These are the activations of a small neural network, seen along a few directions. Each row is one input.
Each table varies a few parts of the input and shows all the possible inputs, shuffled.
A made-up example of a description, with smaller parts first: one of 3 separate values, together with either a single point or one of 11 places around a ring or (one of 6 places along a line, together with one of 8 places around a ring).
Shared parts are said once, and a part with two or three values counts as separate values.
In the rows, 128 means zero.

Other details of the inputs vary at random and push rows far along two fixed directions, the same in every table; ignore that.

Table:
R1: [ 83 158  36 165  75 108 119 133 139 111 125 144 137]
R2: [147 144 145 118 117 121 111 120 114  52 165 135  92]
R3: [ 84 147  51 159 129 111 149  98 162 105 146 143 130]
R4: [152 103 231 108 122 131 129 145 105 114 102  98  99]
R5: [ 92 103 153 128 167 152 174 155 156 220  94  84 147]
R6: [ 75 125  72 166 113 120 151 114 161 148  92 130 134]
R7: [ 93 174  39 145 116 133 130 132 141 115 173 139 131]
R8: [118 158  69 132 139 126  99 118 151 164 140 156 169]
R9: [ 74 152  77 150 124 140 161 149 141 148 147 104 127]
R10: [133 109 149 138 110 100 131  78 135  51 112 141  94]
R11: [133 145 139 102 148 175  99 183 130 237 137 114 173]
R12: [116 124 140 114 171 150 139 164 154 232 106 104 168]
R13: [191 106 112 132 135 132 150  96  38  80 205 155 105]
R14: [182 130 207  81 142 153  85 163 111 155 139 119 135]
R15: [136 119 136 129 115  94 129  72 136  26 134 150  89]
R16: [ 69 148  68 165  95 127 148 146 140 148 113 120 131]
R17: [187 114 207  86 160 128  93 128 126 147 114 132 142]
R18: [220  44 229 103 190 147 162 116  47 145 130 127 147]
R19: [ 74 150  63 163  91 127 139 154 141 156 108 123 139]
R20: [150 120 122 132  91  85  94  81 132  42 102 161 107]
R21: [173 106 208  89 160 128 114 129 129 130 114 123 124]
R22: [144 116 135 135  97  95 105  88 133  60  96 152 104]
R23: [163 154 133 104 115 123  89 121 115  63 171 150 108]
R24: [ 85 122 152 128 148 164 170 188 135 222 108  70 141]
Description of these inputs: one of 2 separate values, together with either a single point or one of 11 places along a line.
Changing only the choice among 2 separate values turns R23 into R12. The same change can be made to R11. Which row results?
> R8
Change only the choice among 2 separate values in R18. List by row number the other rows that result.
> R13

Table:
R25: [141 117 152 122 133 124 133 121 121 110 128 129 117]
R26: [104 145  80 141 124 134 135 130 137 138 146 129 133]
R27: [118 135 130 129 122 125 126 129 135 117 126 125 122]
R28: [121 134 111 133 134 125 131 121 140 127 133 132 133]
R29: [134 126 140 123 130 123 120 120 135 115 120 131 126]
R30: [147 113 160 121 119 120 121 122 117 109 113 128 115]
R31: [115 138 115 136 113 125 123 131 134 126 123 129 126]
R32: [147 118 145 124 128 127 126 125 108 114 133 132 126]
R33: [126 136 102 132 129 126 125 126 126 133 138 138 139]
R34: [140 123 144 120 122 123 113 122 130 117 116 136 125]
R35: [115 117 143 121 160 158 146 166 136 231 110  98 159]
R36: [145 114 162 119 128 120 126 121 120 105 117 126 113]
R37: [142 119 142 125 132 129 131 119 115 117 135 131 121]
R38: [112 139 109 132 126 128 134 129 138 125 138 126 127]
R39: [113 146  85 140 121 132 131 136 129 136 143 132 137]
What do these inputs look like to the network?
> one of 3 separate values, together with one of 5 places along a line
Changing only the place on the line of 5 turns R37 into R30. The same change can be made to R26. Which row results?
> R31
Change only the place on the line of 5 in R34. List by row number the other rows that result.
> R28, R29, R33, R35
Change only the choice among 3 separate values in R33. List by row number the other rows that result.
> R32, R39

Table:
R40: [178 109 178 109 118 133 122 134  83  80 141 133 102]
R41: [145 129 117 125 128 126 117 105 117 105 146 146 128]
R42: [117 116 124 133 135 128 143 132 131 151 115 120 138]
R43: [111 138 112 139 115 124 129 114 145  98 124 128 111]
R44: [121 118 123 132 136 131 138 134 127 154 116 122 144]
R45: [126 118 137 128 136 126 147 122 137 133 115 117 116]
R46: [126 122 137 125 141 127 143 126 136 129 124 123 129]
R47: [121 111 127 136 129 126 140 127 128 148 109 121 127]
R48: [129 136 118 121 127 139 121 146 129 167 127 124 139]
R49: [128 118 131 129 126 146 147 152 103 144 139 114 128]
R50: [139 137 128 123 125 131 115 142 126 146 127 127 134]
R51: [152 116 201 110 141 139 140 142  93 131 137 103 108]
R52: [118 145 111 128 130 125 120 128 139 115 141 132 123]
R53: [178 102 228  97 138 137 127 143  83 114 135 106 102]
R54: [111 143 113 133 121 122 125 122 142 101 130 130 121]
R55: [134 141 123 123 124 120 112 125 132 103 142 136 119]
R56: [139 142 121 129 113 117 110 124 124 103 131 143 124]
R57: [127 136 124 117 130 136 119 140 133 150 133 124 132]
R58: [139 121 123 133 119 111 123 106 114  91 123 147 119]
R59: [132 136 131 121 130 131 116 142 132 139 131 123 132]
R60: [120 119 124 131 138 130 140 134 130 151 119 121 142]
R61: [115 122 126 131 140 130 151 130 140 145 117 118 131]
R62: [118 124 138 133 117 131 127 130 138 133 112 120 122]
R63: [147 128 121 132 125 118 118 111 115  97 135 148 127]
R64: [128 112 134 132 129 123 139 122 129 136 113 122 121]
R65: [119 132 137 125 126 128 125 137 137 129 119 120 130]
R66: [120 129 126 129 150 139 140 132 137 155 137 124 140]
R67: [121 141 110 136 109 118 118 125 129 113 125 140 129]
R68: [124 123 124 131 142 135 137 137 130 157 126 123 146]
R69: [106 133 130 131 130 135 135 138 145 140 115 113 130]
R70: [132 132 106 130 132 130 125 111 126 121 149 141 133]
R71: [136 132 124 123 136 126 125 105 128 103 153 145 121]
R72: [126 122 115 137 122 113 137 106 133 103 125 132 112]
R73: [122 143 106 124 124 127 117 127 136 122 144 135 124]
R74: [131 141 124 125 120 116 114 122 133  95 136 138 119]
R75: [129 122 124 131 138 132 133 132 125 148 125 128 144]
R76: [116 139 131 124 136 133 129 143 141 140 124 120 130]
R77: [119 128 126 130 147 134 144 134 138 150 130 124 139]
R78: [134 132 105 134 130 127 124 114 124 118 143 141 136]
R79: [133 142 112 127 119 123 112 128 130 117 138 136 128]
R80: [123 134 121 136 107 119 118 121 128 108 121 141 124]
R81: [120 136 124 128 127 132 124 147 135 156 120 122 140]
R82: [111 129 128 134 120 132 128 140 136 149 112 120 137]
R83: [121 123 138 134 113 130 125 131 131 140 109 128 123]
R84: [116 117 125 132 137 128 147 131 136 149 117 118 135]
R85: [128 120 115 135 122 114 131 111 124 104 124 138 125]
R86: [117 140 110 135 111 118 119 124 133 109 127 136 129]
R87: [129 119 135 125 136 125 138 126 131 131 124 125 133]
R88: [124 135 127 129 111 116 119 114 135  86 128 135 115]
R89: [125 130 126 135 104 117 116 110 132  92 123 139 111]
R90: [112 132 128 129 125 132 128 143 138 149 116 117 138]
R91: [117 124 139 131 120 132 128 130 140 130 113 116 120]
R92: [132 142 109 121 118 124 112 124 128 117 141 138 125]
R93: [128 125 122 130 145 140 134 135 129 161 133 122 146]
R94: [114 128 133 130 122 131 128 138 137 142 114 118 133]
R95: [135 124 121 126 141 145 130 132 120 169 130 127 146]
R96: [139 133 105 136 129 128 122 116 120 121 141 142 136]
R97: [118 136 125 127 129 132 126 147 137 153 122 120 138]
R98: [184  97 230  94 136 140 123 147  80 113 132 108 104]
R99: [122 143 116 121 129 127 118 125 137 116 144 134 119]
R100: [124 126 124 129 147 139 136 134 133 159 135 123 143]
R101: [133 125 114 135 124 117 126 114 117 108 125 142 130]
R102: [126 132 109 136 132 120 132 115 132 111 142 140 131]
R103: [120 111 126 138 131 129 141 131 125 159 105 123 129]
R104: [133 132 114 127 134 128 125 110 128 117 150 142 128]
What do these inputs look like to the network?
> one of 5 places along a line, together with either a single point or (one of 2 separate values, together with one of 6 places along a line)
Changing only the place on the line of 5 turns R71 into R95. The same change can be made to R77. Which row results?
> R63
Changing only the place on the line of 5 turns R76 into R56. The same change can be made to R61. Which row results?
> R58
A walk changes only the place on the line of 6. It starts at R57 and steps to R59. List the rest of the walk in order.
> R97, R90, R94, R62
List by row number the other rows that have the place on the line of 5 in common with R74.
> R53, R55, R65, R72, R73, R84, R87, R88, R91, R100, R102, R104
Change only the place on the line of 6 in R82. List by row number the other rows that result.
> R79, R81, R86, R89, R92
